A small network was shown many inputs. Here are its activations along a few directions, one row for each input.
Each table varies a few parts of the input and shows all the possible inputs, shuffled.
A made-up example of a description, with smaller parts first: line(6) and (point or ring(9) or (values(3) and ring(5))).
Shared parts are said once, and a part with two or three values counts as separate values.
In the rows, 128 means zero.

Other details of the inputs shift rows strongly along two fixed directions, in all tables alike. That doesn't count.

Rows:
x1: [114 128 144 106 125 114 135 136 122 117 142 121 123]
x2: [114 128 119 129 125 106 148 132 124 131 124 123 106]
x3: [204 158  64 170 167 187  40 110  84  83  79 136 138]
x4: [189 142  76 146 149 164  59 109  97  82  88 138 136]
x5: [115 131 137 121 126 109 135 146 125 129 124 116 117]
x6: [115 135 120 114 130 117 155 152 133 128 113 118 127]
x7: [112 122 145 111 124 106 139 133 116 119 149 125 118]
x8: [116 125 124 108 122 108 145 129 135 133 117 120 120]
x9: [115 120 145 103 127 115 138 141 128 120 142 118 129]
x10: [196 169  81 156 172 167  60 106  92  86  82 120 128]
x11: [116 105 134 118 122 116 131 146 119 106 144 139 128]
x12: [115 127 121 115 132 110 156 151 139 133 116 114 127]
x13: [161 133 112 111 142 137  88 105 117  99 107 111 142]
x14: [117 130 137 125 130 113 138 148 127 122 128 123 114]
x15: [125 117 154 194 107 205 114 109 148 197 181 174 166]
x16: [112  88 132 109 109 105 146 133 134 115 136 137 128]
x17: [204 174 100 141 165 182  28  95  80  82 100 115 146]
x18: [114 127 123 122 132 112 155 144 132 128 119 124 113]
x19: [104 117 151 108 125  99 152 141 124 121 154 128 118]
x20: [119 126 139 128 133 107 141 146 126 119 129 125 111]
x21: [122 134 143 105 128 125 134 143 125 113 138 119 139]
x22: [112 122 125 114 118 101 152 125 130 130 127 128 111]
x23: [107 116 128 102 120 102 159 139 146 135 123 119 122]
x24: [163 153 113 129 149 141  88 137 111 101 101 110 133]
x25: [185 161  87 139 157 152  69  97  99  92  92 126 128]
x26: [124 113 136  98 121 112 139 125 142 123 127 114 140]
x27: [124 109 110 125 120 115 135 135 130 117 122 141 122]
x28: [104 129 141 116 121 102 148 151 130 128 130 119 111]
x29: [118 125 120 119 118 105 141 120 129 128 125 127 111]
x30: [126 134 169 191 116 202 122 104 157 207 183 165 168]
x31: [119 132 121 105 123 115 147 139 140 125 116 121 132]
x32: [112 125 138 116 127 109 143 153 132 129 126 116 119]
x33: [109 126 124 108 120 105 150 131 139 130 122 122 118]
x34: [126 134 113 126 140 110 141 137 118 117 114 124 110]
x35: [113 108 111 131 124 111 151 152 127 122 123 137 114]
x36: [194 167  83 140 161 166  56  97 101  88  84 122 134]
x37: [191 165 107 137 164 171  48 105  89  78 109 120 140]
x38: [118 112 139 104 120 109 143 121 137 120 132 122 127]
x39: [126 139 145 206 120 202 134 109 164 220 156 164 159]
x40: [125 127 120 109 126 114 142 134 143 129 117 117 133]
x41: [118  93 126 112 114 108 136 128 130 112 135 135 130]
x42: [103 122 142 122 116  94 152 145 125 130 137 122 100]
x43: [162 155  95 133 153 142  93 122 104 107  90 112 125]
x44: [106 104 129 129 118 107 146 162 127 117 133 137 114]
x45: [121 142 142 206 114 199 130 100 152 222 157 161 148]
x46: [111 117 128 112 125  98 158 136 144 127 125 129 120]
x47: [113 125 121 117 132 113 153 146 135 134 116 116 120]
x48: [134 135 129 128 141 117 122 145 119 106 117 122 117]
x49: [111 108 138 106 112  96 144 114 130 125 139 122 119]
x50: [115 135 138 114 125 116 145 158 130 123 124 117 127]
x51: [119 113 137 108 118 104 138 112 126 122 134 124 123]
x52: [110 126 140 126 127 102 147 147 125 126 135 126 108]
x53: [118 120 127 115 125 102 153 130 138 124 124 129 115]
x54: [114 119 164 177 101 183 137  87 164 212 174 162 160]
x55: [125 111 138 110 125 106 138 116 134 115 131 125 127]
x56: [127 129 133 114 128 110 118 125 107 104 140 120 116]
x57: [120 127 158 176 102 194 121  84 165 211 165 155 167]
x58: [128 146 156 209 112 204 113 102 147 216 166 160 149]
x59: [113 133 120 120 129 113 148 140 129 130 116 120 114]
x60: [120 124 145 103 128 115 139 145 131 119 142 116 136]
x61: [136 126 126  97 127 119 124 123 129 106 118 113 142]
x62: [133 137 168 194 118 207 117  97 151 203 181 165 163]
x63: [116 110 124 132 121 112 135 156 122 114 131 136 114]
x64: [131 114 132 104 130 104 131 120 131 106 125 121 129]
x65: [120 115 136 101 120 108 133 117 132 125 126 116 132]
Each input here is: ring(5) and (values(2) or line(11)).
Q: The inputs of x42 and x2 match in every part but the ring(5) part. If x50 is changed in the same way as x42 into x2, which row does it become?
A: x6
Q: The inputs of x58 and x7 match in every part but the ring(5) part. If x44 is changed in the same way as x58 into x7, which row does it become?
A: x11
Q: Change only the values(2) part in x4. List by row number the other rows that result.
A: x27
Q: Change only the ring(5) part in x41. List by row number the other rows that result.
A: x15, x27, x35, x63

Rows:
x66: [169 164  90 157 158 154  85 132  98 105  90 124 119]
x67: [127 122 141 116 128 108 125 125 117 105 139 125 117]
x68: [126 126 138 108 130 116 128 136 120 104 136 126 128]
x69: [124 139 110 136 139 116 137 154 121 120 109 124 107]
x70: [153 130 106 130 140 136  96 120 116 101 110 130 130]
x71: [ 79 104 145  83 106  68 196 152 158 138 129 115 112]
x72: [103 110 146  95 122  93 158 152 136 120 143 117 123]
x73: [138 137 143 197 109 215  99  89 148 205 163 163 163]
x74: [175 156  94 132 151 152  82 100 109 101  97 119 137]
x75: [103 104 130 104 122  91 166 138 137 123 128 126 114]
x76: [151 141 117 121 139 131  97 113 109 109 115 118 129]
x77: [126 114 124 116 123 112 132 137 121 109 125 127 126]
x78: [ 91 118 179 169  97 174 162 115 173 224 180 151 159]
Q: Describe the family of inputs behind these rows.
A: values(2) or line(11)
Q: What sort of input is x66?
A: values(2)
